Y: [152 128 148 145 162 133 112 131  77 127 154  95 135 195 149 109 141 134
 157 143 133 115 117 135]
H: [145  75 150 131 160 152  96 133  84 130 159 104 114 130 133  82 150 152
 190 121 172 162  72 134]
F: [147  76 149 140 160 153 106 141 117 134 163 100 117 155 141  82 153 155
 200 118 154 160  77 150]
X: [150  81 138 135 166 153 108 141  91 143 159  91 114 130 144  84 155 151
 202 135 174 148  77 148]
asked: [152 128 148 145 164 133 110 131  77 125 153  96 136 195 148 110 140 134
 157 143 130 117 117 137]
Y
asked: [145  75 150 131 160 152  96 133  84 130 159 104 114 130 133  82 150 152
 190 121 172 162  72 134]
H
miss F: [160 163 153 134 141 153 147 154 150 155  77 117 155 149 140 160  76 141
 100 200 117  82 106]
[118]
miss X: [ 77 130 202 151 108 143 148 135  91 138 159 166  91 148 114 155 153 174
  84  81 144 141 135]
[150]
asked: [152 128 148 145 162 133 112 131  77 127 154  95 135 195 149 109 141 134
 157 143 133 115 117 135]
Y

lave: [100 142  65  65  96 106]
lan: [156  45 131 114 109 135]
zug: [100 142  65 129  74  75]
Nifat: [116  76 107 103  66  70]
Vena: [153  44 135 121 117 143]
reves: [117 211 128 107  51 131]
Sevil: [100 142  65 129  96 106]
tato: [155  52 138 119 113 137]
likeg: [143 124  90 159 136 170]
asked: [100 142  65 129  96 106]
Sevil
asked: [155  51 139 119 114 136]
tato
asked: [116  76 107 103  66  70]
Nifat
miss likeg: [143 159 136  90 170]
[124]
miss lave: [106 142  65  65  96]
[100]
asked: [100 142  65  65  96 106]
lave

turi: [114 164 115 118 118 146 130 120 151 129 169 143 127]
zer: [125 111 151 128 179 122 127 117 151 119 115 174  79]
nuf: [ 96 126 171 152 153 120 151 111 165 123 114 136 110]
Tusod: [ 48 136  80 134 123 139 119 131 132 133 188 136  70]
Dom: [116 123 141 131  98 102 127 101 161 146 104 132 115]
rab: [ 78 147 161 118 134 120 158 108 159 102 115  86 148]
Lefat: [147 199 142  98 113 150 139  78 131 124 149 182 165]
Mota: [117 131 149 103 173 123 121 140 136  96 125 142 113]
tad: [170 113 122 116 122 144 129 172 215 135 121 120 157]
asked: [170 113 122 116 122 144 129 172 215 135 121 120 157]
tad
miss zer: [111 179 125 127 117 151  79 151 174 122 128 119]
[115]
asked: [116 132 148 103 173 124 121 141 136  96 125 141 113]
Mota
asked: [ 77 147 161 117 135 121 159 109 158 102 114  86 148]
rab
asked: [ 48 136  80 134 122 140 119 130 132 132 188 136  70]
Tusod
miss nuf: [136 110 120 126 171 114 152 111 123  96 151 165]
[153]

Kiv: [136 180 136 120 175]
nivug: [169 181 168  89 154]
roni: [ 42  91  48 215 196]
tobu: [145  67 141 111  65]
didu: [145 199 143 112 195]
paku: [203 181 204  57 170]
Tinu: [139 144 142 117 119]
ris: [ 62  73  64 198 210]
tefu: [ 54  57  54 202 122]
Vusup: [168 196 179  90  87]
asked: [ 62  73  64 198 210]
ris
asked: [136 180 136 120 175]
Kiv

L: [143 150 125 102 103 105 104 124]
W: [100 110 129 152 140 147 149 135]
K: [162 131 131 132 108 127  56 169]
P: [108 120 139 141 131 137 139 131]
Z: [161 150 125 102 111 105 104 124]
J: [161 150 125 102 111 104  92 148]
G: [167 170 123  93 101 110  96 149]
asked: [109 120 139 141 131 136 138 131]
P
miss L: [102 124 143 150 104 103 125]
[105]
asked: [163 130 131 131 107 127  56 168]
K
miss L: [102 143 150 125 105 103 124]
[104]
asked: [ 99 110 128 153 141 146 151 136]
W

Lorev: [133  83 115 164 128 144]
vikef: [133 168 161 137 115 162]
kasop: [124 147  93 123 151 125]
saz: [143 160 135 169 135 183]
kido: [143 164 104 137 131  71]
nuz: [134 216  86  88  99 164]
Mozas: [129 136 137 157 127 168]
sida: [126 164 188 156 135  92]
mamen: [146 182  96 181  95  86]
miss vikef: [133 161 115 168 162]
[137]
miss mamen: [182  86 146  96  95]
[181]
asked: [126 164 189 155 133  93]
sida
asked: [133  83 116 163 128 144]
Lorev
asked: [124 147  93 122 152 125]
kasop
asked: [133  83 115 164 128 144]
Lorev

negel: [201  98 150 109 150 123 144 172 123 130 144 101 119]
bagub: [150  97 157 102 157 123 139 179 120 125 146  98 115]
lonam: [161  91 147 100 147 119 144 162 117 130 142 105 121]
Sanil: [ 94  92 165  98 165 123 129 190 113 118 147  94 110]
gup: [ 77 100 151 106 151 123 149 167 122 130 148 104 122]
gubus: [ 85  99 148 116 148 129 147 172 126 129 149 101 124]
dipop: [ 99 101 149 117 149 133 150 174 128 126 152 100 125]
geg: [143  89 145 100 145 122 144 161 118 120 135 102 121]
piz: [ 51  94 150  92 150 120 148 158 119 130 153 107 122]
miss negel: [144 130 172 123 119 150 150 201 109 101 123 144]
[98]
miss geg: [144  89 143 145 100 135 122 118 120 161 102 145]
[121]
asked: [143  89 145 100 145 122 144 161 118 120 135 102 121]
geg
asked: [161  91 148 101 148 119 144 161 118 129 139 104 123]
lonam

fikap: [ 77  67  75 164 185 159  88 195  66 103  68 153  83]
resat: [139  66 174 184  73 103 180 173  71 174  88 103 160]
nivu: [169  92 119 139 154  74  63  68 144 136 157 168  81]
bariz: [110 124  98 185  67 194 100 191  64 145 162  60 175]
Getu: [180 158 181  78 189  74  86 188 140  91 190  85 145]
puf: [105 120 151 171 157  87 141 151 142 116 127 167 188]
Beke: [194 196  75 168 167 103 106 192  91 124 155 108 152]
zek: [181  84 163 115 163  83 151 134 180  73 182 183 195]
kila: [173 123 186 135 138 186 113 171 185 186 139  73 149]
tis: [119 135 176 109  82 129 117 168 107  65  75 153  80]
laku: [180 158 181  78 189  74  86 188 140  91 190  85 103]
moz: [195 141  62 136  91  91  98 145  84 159  64 106 102]
asked: [119 135 176 109  82 129 117 168 107  65  75 153  80]
tis
miss moz: [ 64 136  98  91 195  62 145  91 141  84 106 102]
[159]
miss resat: [ 88  66 180  71 103 103 174 184 139 174  73 160]
[173]
asked: [139  66 173 186  73 102 177 172  71 175  88 104 158]
resat
asked: [181  84 163 115 163  83 151 134 180  73 182 183 195]
zek
miss zek: [180 134  73 163 151 181  84 115 195  83 183 163]
[182]
asked: [180  83 163 116 163  83 151 134 181  73 182 182 195]
zek

kovu: [141 129  85 131 201 102 102 191 116 122]
dofig: [128 118 143  54 180 131 106 115 190 124]
mef: [112 135 150  88 202 110 139 123 195 154]
loke: [117 147  81 128 205 104 112 191 119 117]
Sef: [178 104 129 100 159 112 158 154 190 114]
Tela: [110 146 113 172 169 145  90 198 139 108]
zuk: [102 147  81 128 205 104 112 191 119 117]
lin: [ 47 123 176 135 167 135 128 138 183 122]
miz: [154 109 185 132 155  98 163 181 110  96]
miss Tela: [113 172 108 146 169 198 110 139  90]
[145]
miss lin: [123 138 135 128 167 183 176 135  47]
[122]
asked: [111 135 150  88 203 110 140 123 195 155]
mef
asked: [112 135 150  88 202 110 139 123 195 154]
mef

baz: [131 149  83 140 106 128  63 128]
tatol: [146 213  58 182  77 152 101 142]
mis: [128  48  49 192  62 157  97 132]
Karub: [131 149  83 140 106  64  63 128]
asked: [130  50  51 194  61 158  98 132]
mis
miss Karub: [ 83  64 140 131 106 128 149]
[63]
miss mis: [ 62 192  97 132  48 128 157]
[49]
asked: [128  48  49 192  62 157  97 132]
mis
miss Karub: [128  64  63 106 131 149  83]
[140]

tud: [146 165  89 142  85 103 157  85 139 119 110 139 145 141  86 147 139]
belir: [135 142 137  95 177 159 102 160 129  74  66 124 162 167  78 102 132]
munon: [ 68 166 114 147 156 123 175  50 112 152 131  99 123 136 137 196 135]
Ruzo: [171  68  93 207 155 115 148  88 138  67 140 151 176 104  85 134 138]
peto: [ 99 166 116 144 134 170 188 148 173  93 140 139 128 112 105 146 152]
miss tud: [110 139 139 147  85  85 119 157 103 142 145  89 139  86 165 146]
[141]
asked: [100 165 116 145 132 170 187 148 176  91 141 138 127 113 105 146 153]
peto
miss Ruzo: [151  88  85  68 104 171 148 155 115 140 207 134 138 176  93 138]
[67]

biku: [131 153 121 148 107 158 111 101 177 102 142 155 122 123 123 159  85 157
 113 172  99 136 105 126 141 158 133  74 137]
nobar: [ 79 120 164 128  55 164 132 105 165 175 187 165  97 129 143 121  90 157
 109 174 118 139 100 150 142 162 125  87 139]
kese: [ 79 120 164 128  55 164 132 105 165 175 187 165  97 129 143 121 142 154
 100 181 154 146 110  91  78 157 158 135 110]
ran: [133 139 139 101 119 132 143 147 116 139 129 136 111 120 119 160  67 174
 114 189  90 142 109  90 115 171 143 130 117]
asked: [132 139 139 101 120 132 143 147 115 139 129 135 111 119 119 160  66 175
 113 189  91 142 109  89 115 172 143 130 117]
ran
asked: [ 79 120 164 128  55 164 132 105 165 175 187 165  97 129 143 121 142 154
 100 181 154 146 110  91  78 157 158 135 110]
kese

mes: [109 136 140  96 124]
gil: [ 86 135 135  95 128]
sesi: [ 81 118 130 124 117]
Bap: [144 118 109 117 155]
Bizak: [ 50 135 141  49 124]
tunu: [192 129 120 180 121]
vesa: [ 84 132 129  57 141]
Gev: [124 111 108 143 130]
asked: [192 129 120 180 121]
tunu
asked: [ 78 117 129 125 119]
sesi

mapo: [209 130 140 139 131  93  78  67 124 165 142  73 179  77 146 123 130 121
  60  98 160 158  89  83 104 152 139 171  98 217  85 166 103 101 174  99
 190]
Zaku: [191 124 155 180 123  78 110  65 154 132 138  74 156  88 144 109 104 105
  76 112 123 163 126  69 114 148 148 155 106 189 140 141  95 110 117  86
 172]
pego: [168 132 150 201 144  53 117  81 142 122 146  89 173 106 144 111 100 100
  90 116 121 164 132  71 132 153 146 142 114 182 124 131  97 112 108  95
 175]
resa: [206 138 142 201  92  53 124  77 145 118 148  81 166  86 126 135 114 137
 102 105 128 154 121  65 127 158 136 173  98 182 133 142 114 126 107  75
  78]
asked: [207 140 141 200  92  52 125  77 146 118 148  83 165  85 127 136 112 136
 100 105 129 153 121  65 127 158 139 171  98 183 133 143 113 121 107  78
  79]
resa
miss resa: [114 135 128 142 173 114 145 126 124 133 126  81 148 142 121 154  92 127
 138 182 107  86  75  98 137 102  53 206 118 201 136 105  65 158  78 166]
[77]
miss pego: [132  97 182 116 132 100 175 144 164  95 142 146  90 117 144 121 146  89
 201 132 106 173 124 100 112 131  71 142 122  53 168 153  81 150 111 108]
[114]
asked: [206 138 142 201  92  53 124  77 145 118 148  81 166  86 126 135 114 137
 102 105 128 154 121  65 127 158 136 173  98 182 133 142 114 126 107  75
  78]
resa
miss mapo: [ 85  83 130  73 139 165  99 158 124 174 104  89 123 142  67 171 121 209
  98 140 152 179  77 103  60  98 131  93 160  78 217 101 139 190 146 130]
[166]
asked: [168 132 149 200 142  52 115  80 141 123 147  87 173 106 143 109  98  99
  93 114 121 165 130  73 130 152 146 140 118 183 124 132  97 112 112  94
 175]
pego

pud: [114 161 135 109]
Sib: [151 164 155  69]
Zoz: [144 169 149  72]
dirak: [133 123 102  62]
koru: [174 112 111 103]
povez: [167 110 129 113]
Nuki: [147 168 151  71]
misor: [165 110 123 113]
Fut: [124 114 127  48]
subo: [110 151 138 115]
asked: [124 113 127  48]
Fut
miss koru: [174 103 111]
[112]
asked: [134 125 102  62]
dirak
asked: [167 110 129 113]
povez

segek: [127 129 127 156 125 129 130 123 132 136 134 132 127 126 127 122 134 125
 125 120 124 128 115 118 139 106 117 119 131  98 135 132 125 128 126 126
 124 129 127 131 122 123 134]
Busu: [130 143 128 114 125 126 131 123 124 117 130 128 135 124 126 121 128 133
 135 134 120 136 137 122 135 122 202 128 131 151 137 119 126 125 122 129
 131 133 128 115 123 130 131]
dedug: [130 125 128 140 127 126 130 136 126 116 130 133 129 131 127 129 131 125
 128 126 134 120 134 127 130 139  83 134 124 135 146 125 132 136 120 128
 130 122 134 129 123 130 117]
vok: [127 131 126 165 129 127 133 128 131 124 125 122 129 130 132 133 129 134
 131 127 130 126 135 128 132 128 106 147 129 127 124 133 128 124 134 130
 125 125 127 123 115 129 110]
asked: [130 124 127 139 127 125 131 136 126 116 130 133 129 131 128 129 131 125
 128 126 134 120 134 126 130 139  84 135 124 135 146 125 132 136 120 128
 130 123 135 129 123 130 117]
dedug
asked: [127 131 126 165 129 127 133 128 131 124 125 122 129 130 132 133 129 134
 131 127 130 126 135 128 132 128 106 147 129 127 124 133 128 124 134 130
 125 125 127 123 115 129 110]
vok
asked: [130 125 128 140 127 126 130 136 126 116 130 133 129 131 127 129 131 125
 128 126 134 120 134 127 130 139  83 134 124 135 146 125 132 136 120 128
 130 122 134 129 123 130 117]
dedug

zat: [154 128 154 128  69 157 162]
Tusog: [112 115 111 129 133 134 115]
roz: [153 128 151  79  78 159 160]
mivin: [121 144 150 123 121 133 125]
kubes: [121 144 150 123 121 133  96]
Mugu: [108 112 107 128 134 135 115]
nopoz: [154 128 154 128  69 161 162]
asked: [113 116 112 128 133 134 116]
Tusog
miss nopoz: [154 128  69 161 128 154]
[162]
asked: [154 128 153 127  69 162 162]
nopoz
miss roz: [ 79 151 160 128 159 153]
[78]
asked: [121 144 150 123 121 133 125]
mivin
asked: [120 144 151 123 121 133 125]
mivin
asked: [154 128 154 128  69 161 162]
nopoz

Femek: [128 140 113 143  96 160 131 104 100 127 112 108 117 125  92 106 145  89
 130 157 136  70  96 103 145 147 126 142 120  97 152 103 155 102 137 154
  97  58 142 144 143 148 100 126 178 117 128 116 130 109 115 115 182 166
 179 136]
Kipif: [130 142 152 142 137 154 106  80 120 134 117 106 135 117 116 115 122 116
 146 129 120  98 105 112 104 143 132 101 163  82 143 115 118  76 181 132
  89  78 145 135 122 150 119 162 169 140 130 122 133 148 144 132 168 163
 147 132]
dapo: [136 140 138 147 134 166 113  98 122 122 117 110 138 116 121 122 126 117
 148 134 113 101 102 108 124 131 141 120 154  97 129 105 131  89 163 146
 115  90 142 133 131 155 115 158 165 119 136 132 139 134 141 115 165 153
 153 141]
femis: [146 138 144 154 140 163 117  85 125 130 111 117 135 114 114 118 104 121
 154 129 113 110  99 114 125 134 133 110 166  83 127  99 124  75 179 138
 111  87 152 153 129 155 108 159 171 142 129 144 130 138 145 128 187 145
 145 145]
sova: [158 177 147 136 131 164 138 112 120 110 104 144 119 115 148 135 126 162
 134 159 118 118 133  94 145 131 129 102 131 118 146 104 150 118 118 136
 131 130 147 149 160 154 125 134 129 148 123 141 120 129 119 141 164  85
 128 129]
asked: [130 142 152 142 137 154 106  80 119 135 118 106 135 116 116 114 122 116
 145 128 121  98 106 112 104 142 132 101 164  82 143 116 118  77 181 132
  89  77 145 135 123 150 119 163 169 140 130 122 133 148 144 132 168 163
 147 133]
Kipif
asked: [135 140 139 147 135 167 114  99 122 122 118 108 138 117 120 121 125 117
 149 135 111 103 102 108 125 133 139 120 154  97 130 104 129  90 163 146
 114  91 143 133 130 155 115 160 165 119 136 132 138 136 141 116 164 153
 152 140]
dapo
miss Kipif: [150 132 140 104  76 122 106 101 132 168 132 130 116 105 143 137 152 169
 135 106  80 148 129 132 117 181 116 122 122 134 133 162 142 135  89 120
 117 146 143  98 115 130 119  78 163 163 115 145 154 120 112 147 142 118
 144]
[82]
asked: [129 140 114 144  96 160 131 104 100 127 113 108 118 126  92 106 145  89
 131 156 136  70  97 104 145 147 126 142 119  97 152 103 155 102 138 154
  97  58 142 144 143 147 100 126 178 117 128 115 130 109 115 115 182 166
 180 136]
Femek
asked: [128 140 113 143  96 160 131 104 100 127 112 108 117 125  92 106 145  89
 130 157 136  70  96 103 145 147 126 142 120  97 152 103 155 102 137 154
  97  58 142 144 143 148 100 126 178 117 128 116 130 109 115 115 182 166
 179 136]
Femek

gigoz: [187 117 186 157]
ked: [149 129 178 156]
nizu: [112  76 196 153]
zuno: [121  65 165 127]
kitin: [119  85 183 144]
zifog: [123  62 172 133]
Seb: [128  98 190 151]
guz: [117  79 154 121]
asked: [128  96 190 150]
Seb
asked: [149 128 177 157]
ked
miss gigoz: [117 157 187]
[186]
asked: [117  80 154 120]
guz
asked: [121  65 166 128]
zuno

Befu: [179 183 123  67]
Pibor: [128 187 176 106]
kapu: [172 106  65 103]
pumi: [ 62 105 172 184]
porar: [188 142  76  76]
pafu: [ 73  78 141 190]
dozan: [118  69  88 157]
tovez: [147 190 160  89]
buf: [ 90 161 191 145]
tus: [ 68 124 185 177]
Mibof: [158  86  65 121]
asked: [ 90 161 191 145]
buf
asked: [118  69  89 159]
dozan
asked: [ 73  78 141 190]
pafu
asked: [147 190 160  89]
tovez

